Each row below is a small network's average activation on inputs in which a field has the value named, seen along a few directions.
Values that are neighbours, or in one group, have similar rows; names and order tell nothing.
In the rows, zero is written as 500.
Strong random noise was added to every row along 6 fixed directions; ignore it. To show where, here is one row again and again, with new noise each time:
[666 723 530 561 301 263 717 433 520 473 509 755 378 563 580 615 366 227]
[606 465 378 568 659 558 375 517 271 529 580 447 642 559 382 524 544 553]
[589 455 247 625 597 641 521 591 450 842 631 525 610 555 332 520 358 394]
[331 564 573 484 457 355 637 432 574 426 461 719 276 477 650 563 353 463]
[548 463 351 550 674 572 371 465 150 436 527 467 623 573 366 528 599 633]
[369 548 301 492 400 538 657 501 489 739 509 672 377 695 356 720 527 346]
[391 471 327 548 589 700 588 502 672 782 495 483 528 504 275 316 420 484]
[466 594 604 421 407 399 523 503 717 552 516 503 419 647 441 627 663 348]


Field B:
b4: [518 476 499 560 624 554 459 493 606 589 544 487 552 413 483 305 358 530]
b2: [695 676 537 585 325 515 695 437 701 464 350 593 528 356 598 362 272 330]
b1: [412 407 596 483 704 631 429 484 442 314 399 509 490 339 646 435 467 620]
b7: [729 645 443 632 405 339 582 461 132 376 551 695 491 438 705 597 207 515]
b5: [515 434 462 518 513 615 504 518 462 597 426 415 633 410 420 238 503 674]
b6: [392 484 378 419 353 727 514 392 385 304 307 349 519 566 321 529 815 573]
b9: [543 393 771 483 521 358 255 657 662 343 728 229 544 359 760 524 470 566]
b3: [488 427 441 414 294 520 622 536 610 593 456 375 490 523 377 411 616 476]
b8: [749 486 657 461 469 321 431 582 601 573 574 479 590 519 561 498 567 348]
B is arranged as a 3 by 3 grid.
- List every value one step from b6, in the order listed. => b2, b9
- List every value one step from b4, in the order listed. => b1, b7, b8
A value of B combines one of 3 hidden first parts with one of 3 second parts; all combinations occur once.
- Changing only the second part turns b2 into b1. b7 has the same second part as b2; what does that change turn b7 into? => b4

Field C:
c18: [428 535 333 522 515 563 534 321 146 315 398 470 502 607 240 384 673 696]
c19: [431 534 585 411 449 550 613 343 777 404 297 402 507 475 319 222 731 478]
c1: [366 351 351 506 602 543 451 555 297 660 587 598 461 605 438 663 524 554]
c13: [595 458 494 528 404 511 520 503 490 425 500 417 532 488 477 522 540 429]
c14: [528 454 566 537 541 362 522 556 486 531 617 638 417 483 626 621 379 357]
c5: [455 518 391 445 348 580 435 558 403 572 457 433 539 671 400 745 730 508]
c7: [393 542 418 450 403 551 616 486 483 626 390 613 467 592 469 572 541 464]
c15: [ 93 298 411 389 525 642 423 503 424 515 408 421 392 506 485 587 622 797]
c21: [418 743 495 495 323 448 749 416 783 567 430 616 368 522 493 393 379 415]
c4: [501 517 500 501 512 444 549 542 477 618 551 593 497 502 514 426 404 493]
c23: [747 449 700 520 666 468 271 513 528 342 538 325 692 354 601 383 519 494]
c22: [589 606 521 482 493 543 514 432 579 489 461 502 534 557 330 406 639 370]
c2: [477 368 472 469 570 663 333 537 482 467 514 297 578 489 459 577 632 584]
c10: [479 514 555 460 524 598 529 554 766 614 441 480 499 469 532 421 504 439]
c8: [303 552 441 506 573 557 570 459 439 436 463 590 370 465 549 523 359 616]
c3: [442 479 470 549 505 534 548 533 749 647 597 465 436 513 423 480 430 392]
c16: [514 376 436 551 376 511 614 594 687 711 580 510 461 438 531 530 296 415]
c17: [388 497 409 447 621 662 404 538 446 606 483 486 548 613 330 583 701 551]
c24: [645 597 363 605 572 607 512 370 291 375 495 472 590 501 346 366 466 524]
c20: [362 471 401 426 337 518 676 452 504 629 385 594 394 644 359 573 645 415]
c9: [662 436 469 576 605 604 363 549 316 437 532 349 679 376 546 496 415 603]
c12: [415 534 385 446 445 573 676 390 521 519 306 555 513 478 365 211 536 608]
c6: [584 703 413 516 398 542 650 424 538 629 423 587 552 617 338 358 580 401]
c11: [575 548 640 505 551 400 402 521 633 433 570 353 564 417 502 287 459 579]
A value of C combines one of 6 hidden first parts with one of 4 second parts; all combinations occur once.
- Changing only the second part turns c20 into c18. c10 has the same second part as c20; what does that change turn c10 into? => c8
- Changing only the second part turns c5 into c6. c13 has the same second part as c5; what does that change turn c13 into? => c14
- Changing only the second part turns c22 into c23. c4 has the same second part as c22; what does that change turn c4 into? => c12
- Changing only the second part turns c15 into c11. c2 has the same second part as c15; what does that change turn c2 into? => c24

Field E:
e4: [279 304 674 355 511 582 441 539 751 528 398 371 466 453 523 456 683 641]
e24: [494 534 562 486 402 406 589 384 342 254 402 508 465 431 510 336 538 648]
e5: [287 481 677 449 516 349 519 427 561 274 487 564 255 469 652 534 462 583]
e23: [470 521 544 425 456 545 539 511 626 626 419 526 510 545 468 532 620 493]
e6: [468 526 724 449 451 462 431 639 887 621 634 404 410 422 692 623 386 391]
e11: [618 554 546 531 533 490 512 533 533 607 528 597 568 500 539 506 454 384]
e9: [529 641 559 567 567 441 520 340 388 234 440 515 491 435 522 305 423 632]
e1: [440 416 540 440 585 525 436 434 355 390 417 522 487 535 444 528 708 552]
e13: [550 486 617 516 524 414 393 553 625 436 612 437 460 485 553 635 510 388]
e15: [473 490 505 500 454 343 603 473 522 502 535 703 360 480 608 501 372 390]
e16: [439 402 394 473 438 636 521 551 528 576 465 458 515 514 481 595 539 434]
e19: [585 612 541 476 561 530 515 432 448 351 455 560 532 458 560 456 472 477]
e3: [572 635 540 469 461 390 511 442 567 505 488 513 557 594 456 407 631 406]
e2: [598 648 497 541 517 574 466 435 512 411 474 435 587 536 379 425 579 465]
e17: [568 450 441 465 478 520 469 420 354 439 420 376 631 491 371 327 653 624]
e7: [711 614 336 673 399 478 607 556 579 685 581 558 560 513 502 477 210 369]
e12: [391 501 516 514 521 502 567 524 554 557 477 501 459 414 523 346 371 631]
e14: [381 370 356 543 524 621 428 497 358 425 474 427 522 460 472 544 478 651]
e22: [753 531 612 534 540 469 326 650 638 551 596 350 671 454 621 584 470 385]
e21: [522 514 589 474 590 398 378 578 478 491 620 433 537 577 522 573 590 533]
e20: [610 550 424 480 430 500 540 560 604 764 513 478 584 529 381 443 455 398]
e8: [566 554 532 478 264 368 566 502 493 449 531 499 418 577 535 662 504 395]
e18: [381 442 514 459 549 507 482 475 497 462 490 463 438 565 365 434 650 583]
e10: [679 545 527 506 470 565 537 522 705 573 510 414 585 557 372 495 653 242]
A value of E combines one of 6 hidden first parts with one of 4 second parts; all combinations occur once.
- Changing only the second part turns e18 into e21. e15 has the same second part as e18; what does that change turn e15 into? => e3
- Changing only the second part turns e9 into e7. e19 has the same second part as e9; what does that change turn e19 into? => e22
- Changing only the second part turns e14 into e13. e4 has the same second part as e14; what does that change turn e4 into? => e1
- Changing only the second part turns e23 into e11. e6 has the same second part as e23; what does that change turn e6 into? => e2
- Changing only the second part turns e8 into e5. e16 has the same second part as e8; what does that change turn e16 into? => e10
